A small network was shown many inputs. Here are its activations along a few directions, one row for each input.
Each table varies a few parts of the input and shows all the possible inputs, shuffled.
Descriptions start from the smaller parts, as in this example, which fits no table here: ring(5) and (point or ring(9) or (values(3) and line(4))).
Shared parts are said once, and a part with two or three values counts as separate values.

Other details of the inputs shift rows strongly along three fixed directions, in all tables alike. That doesn't count.

Table:
row 1: [-22  24  17   3 -13  -9  -9  -3 -14   2   8   7  10]
row 2: [ 15 -13  22 -16   6  30 -21   6  -9  -3  -3  11  22]
row 3: [ 31 -19   3   5  30  23  21   2 -12   9  -2   7  11]
row 4: [-11   9   2   3 -10  -5  -8   4  -1  -5   4   0  -4]
row 5: [-11 -11 -23  -1  -9 -16  -5  12  32 -14 -14 -17 -28]
row 6: [  1  -4 -13  10   8 -10  15   2   6   0  -3   3 -15]
row 7: [ -4   2   5  -3 -12   7 -17   5  -3  -1   0   0   3]
row 8: [ -5  14   0  13  -4 -12  14  -6 -16  11  10   1   4]
row 9: [  1  15   2  -1   8  -9  18 -14   0   5   7 -11  11]
row 10: [-9 -4  0 -5 -5 -6 -5  6 10 -8 -4 -9  0]
row 11: [-13  10  -8   7 -14 -11  -4   1   1   0   1  -4  -9]
row 12: [  4 -15 -12  -6  -4   8 -20  14  18  -4 -17   5 -15]
row 13: [-15  16   7   2 -14 -13  -7  -2  -7  -2   8   3   2]
row 14: [-19  20  -6  14 -14 -23  12  -4  -6  -3  13  -6  -9]
row 15: [  4   6  24  -6   1  17 -11   1 -21   8   3  14  26]
row 16: [ 3 -6 10 -6  5  5  0 -1 -5  4 -3 -4 17]
row 17: [-19  12   0   3 -16  -8 -16   4   3   2  -4   4  -6]
row 18: [  0 -10 -23  -2   1 -14   3  -8  23 -10   0 -13 -31]
row 19: [-17  12  21  -8 -14   8 -33   7  -3  -3  -6  12  10]
row 20: [ 10   0   1 -12  12   8   4  -5  10   4  -6  -7  10]
row 21: [ -4  10  19   1   1   6  -3  -3 -19  10   3  12  18]
row 22: [-14   9   5   0 -11  -4 -15   1   0   3  -4   7   1]
row 23: [ -2  -6   9 -11  -9  15 -29   7   3  -3 -10   7   6]
row 24: [-11  11  23  -9 -15   6 -20  -2 -13  -6   9   4  19]
row 25: [  4   5   1   9   1  -3  15  -4 -13   3  10  -3   4]
row 26: [  1   3  -8  12   2 -12  18  -5  -4   2   7  -4  -5]
row 27: [  9 -20  -7 -11  -2  20 -23  20  19 -13 -15   1 -14]
row 28: [  8  -1  10   0   3   8   4  -5 -16   5   6   2  15]
row 29: [ 15  -2   7  11  23   4  29 -11 -23  17   6  11  18]
row 30: [ -8   6   6  -3 -15   1 -15  -2  -5  -1   3  -1   6]
row 31: [  2  -6  13 -12  -5  21 -22  11   1  -8  -3   6   8]
row 32: [ 17   8  -1   6  27  -8  47 -19 -10  12  14 -10  15]
row 33: [  2 -12 -13 -10  -2   0 -11  -8  18  -4  -6  -8 -18]
row 34: [  0 -11 -14  -3  -3   0 -10  14  20 -11 -10   3 -21]
row 35: [ 36 -33 -23   9  31  17  29   9   7   6 -12   0 -14]
row 36: [-16  11 -21   7 -10 -36  19 -20  10  -7  15 -18 -28]
row 37: [  1   6   7   5   2  -4   5  -4 -13   4   7   6  10]
row 38: [ 6 -8 14 -7  8  9 -1  0 -5  2 -3 -3 20]
row 39: [  1 -18  -9  -9  -2   5 -15  12  21  -5 -18  -8  -7]
row 40: [-15   8 -11   9  -7 -19   6   1   9  -4   1   1 -17]
row 41: [  9 -14  -6   1  12   7  -1   8   9   0 -12   8  -8]
row 42: [-15   3  -3  -2 -11  -2 -17  12  13  -8  -7   6 -14]
row 43: [ 13 -15 -11   1   4  11   2   9   6  -2  -7  -2 -10]
row 44: [  8 -19  -7 -10   1  18 -23  22  20 -10 -18   7 -15]
row 45: [-21  13 -19  13 -18 -30  10  -2   8  -8   8 -10 -23]
row 46: [-19  22  15   1 -16  -8  -7  -2 -14  -1  12   5   9]
row 47: [ -7   7  30 -14  -9  17 -30   1 -14  -4   2  12  25]
row 48: [ 20 -24  -4 -15  15  17  -7  -7  10  -1  -8  -1  -5]
row 49: [ 22  -7   5   8  22   8  27  -8 -22  15   6   9  16]
row 50: [ 39 -24 -18  -2  42  14  42  -2  14   5  -6  -7  -2]
row 51: [ -4  14 -11  13   3 -32  33 -30 -10   5  21 -15  -9]
row 52: [ -6   8 -21  -2  -4 -16   6  -4  25  -1  -6 -17 -16]
row 53: [11 -8  4  0  8 12  1 -1 -7  4 -2  5  9]
row 54: [ -5  15   1  14  -1 -14  18  -6 -16   7  13   1   3]
row 55: [ -2  10  13   3  -5  -3   3  -9 -18   2  13   0  16]
Description of these inputs: line(5) and (values(3) or (values(2) and line(4))).
The inputs of row 10 and row 39 match in every part but the line(5) part. If row 34 is changed in the same way as row 10 into row 39, which row does it become?
Answer: row 12
The inputs of row 32 and row 52 match in every part but the line(5) part. If row 6 is changed in the same way as row 32 into row 52, which row does it become?
Answer: row 22
Which other rows agree with row 55 in the line(5) part? List them by row number.
Answer: row 3, row 9, row 19, row 25, row 26, row 37, row 38, row 41, row 51, row 54
A walk changes only the line(4) part. It starts at row 42 and steps to row 46. List the rest of the walk in order.
Answer: row 14, row 31

Table:
row 56: [-10  11 -12   9  -3 -21  14  -5   5  -1   6  -4 -15]
row 57: [-5  5 -6 13 -2 -8 11 10 -3  2 -1  2 -3]
row 58: [-16  16 -11   8  -9 -23   7  -7   6   1   4  -4 -15]
row 59: [ -1   5 -19  13   4 -22  27 -11   4   6   5 -10 -15]
row 60: [ 11  -6  -5  13   8  -1  18  -8 -16   9   8   5  -3]
row 61: [ 19 -13 -13   5  17  -1  27  -3   2   3   1 -10  -3]
row 62: [-15  26  -6  17  -9 -35  34 -19 -15   5  24 -18   2]
row 63: [  2   0 -18  12   7 -17  27  -6   5   3   4  -7 -15]
row 64: [-1  2 -5  2  0 -8  9 -5  2  0  3 -8 -2]
row 65: [ -3  -5   0 -14  -8   8 -26   5  16  -5 -13  -2  -4]
row 66: [  3   5  26 -10   4  15  -7  -6 -18   2   7   5  29]
row 67: [  3   4  34 -19  -1  23 -23  -6 -18   4   2   6  38]
row 68: [ 26 -32 -16   5  18  17   8   9   4   1  -9   7 -16]
row 69: [-13   1   6  -9 -17  12 -40  22  14  -5 -20  11  -3]
row 70: [-13  12  -9   6 -10 -19   7  -3   6  -6   6  -8 -13]
row 71: [  4 -16  -5  -3  -5  11 -19  10   5  -7  -7   8 -13]
row 72: [  4 -12  -3 -11   0  10 -17   6  16  -5 -12  -3  -5]
row 73: [ 14 -18 -10  -7   9  10  -1   5  15  -2 -10  -4  -7]
row 74: [ 15 -10 -12   7  20   0  26   0   3   1   1   0  -9]
row 75: [ 22 -21 -15   0  22  10  13   2  13   4 -11   1 -11]
row 76: [  1  18  14   9   8 -11  30 -20 -28  11  22  -3  24]
row 77: [  3  -3  -9  13  -2  -7  12  -1  -9  -1   8   1 -11]
row 78: [-5  4 -1 -2 -6 -7 -1 -4  2 -2  2 -9  0]
row 79: [ 23 -25 -16  -2  19  11  13   3  12   2 -10  -7  -8]
row 80: [-6  5 -1 -1 -4 -7  0 -4  3 -2  2 -4 -2]
row 81: [ 11 -15 -10   4   8  12   3  21   9  -2 -13   5  -8]
row 82: [ 22 -23 -15  -1  21  11  13   4  13   2 -10  -2 -10]
row 83: [  1 -10  12 -21  -1  24 -37  12  14  -8 -15  12   3]
row 84: [ 32 -11  31  -8  34  33  18 -13 -33  18   8  14  46]
row 85: [-19  13   8  -9 -21  -7 -23   0   5  -9   2  -6   2]
row 86: [-7  6  0  0 -3 -7  0 -3  3 -2  2 -2 -3]
row 87: [-16  10   1   7 -19 -11 -11  -2  -8  -4   9   2  -8]
row 88: [ -7  28  34   3   3  -4  15 -21 -40  12  26   9  39]
row 89: [ -4  -4   0 -11  -8   5 -18   7  14 -11  -6  -6  -4]
row 90: [  0  -9  -4  -1  -1  11 -15  20  11  -1 -17   8  -6]
row 91: [  2 -10  -2 -10   3  10 -16   8  16  -5 -12   6  -9]
row 92: [ 15  -6  18   3   9  18   6  -4 -30   5  11  12  20]
row 93: [ -7   9  35 -20  -6  21 -33  -3 -14   2   0  13  32]
row 94: [-24  18   8   1 -24  -6 -23  12   0  -3  -4   6   2]
row 95: [-26  20  -2   1 -22 -22 -10  -3   7  -9   6  -7 -10]
row 96: [-5  6 -5 13 -2 -9 11  8 -4  4 -1  2 -3]
row 97: [-33  25   2  -6 -34 -22 -28  -5  10  -7   2 -12  -5]
The inputs of row 92 and row 60 match in every part but one. If row 89 is changed in the same way as row 92 into row 60, which row does it become?
Answer: row 65
The inputs of row 82 and row 76 match in every part but one. If row 68 is changed in the same way as row 82 into row 76, which row does it become?
Answer: row 77
What do these inputs look like to the network?
Answer: line(6) and (values(2) or line(5))
Which other rows agree with row 71 in the line(6) part? List them by row number.
Answer: row 63, row 67, row 73, row 83, row 84, row 94
Which other rows does row 86 become when the line(6) part takes its other values? List them by row number.
Answer: row 63, row 70, row 75, row 93, row 95
Which other rows does row 68 become when the values(2) part takes its other values? List them by row number.
Answer: row 90
Which other rows agree with row 86 in the line(6) part? List them by row number.
Answer: row 56, row 64, row 78, row 80, row 87, row 96
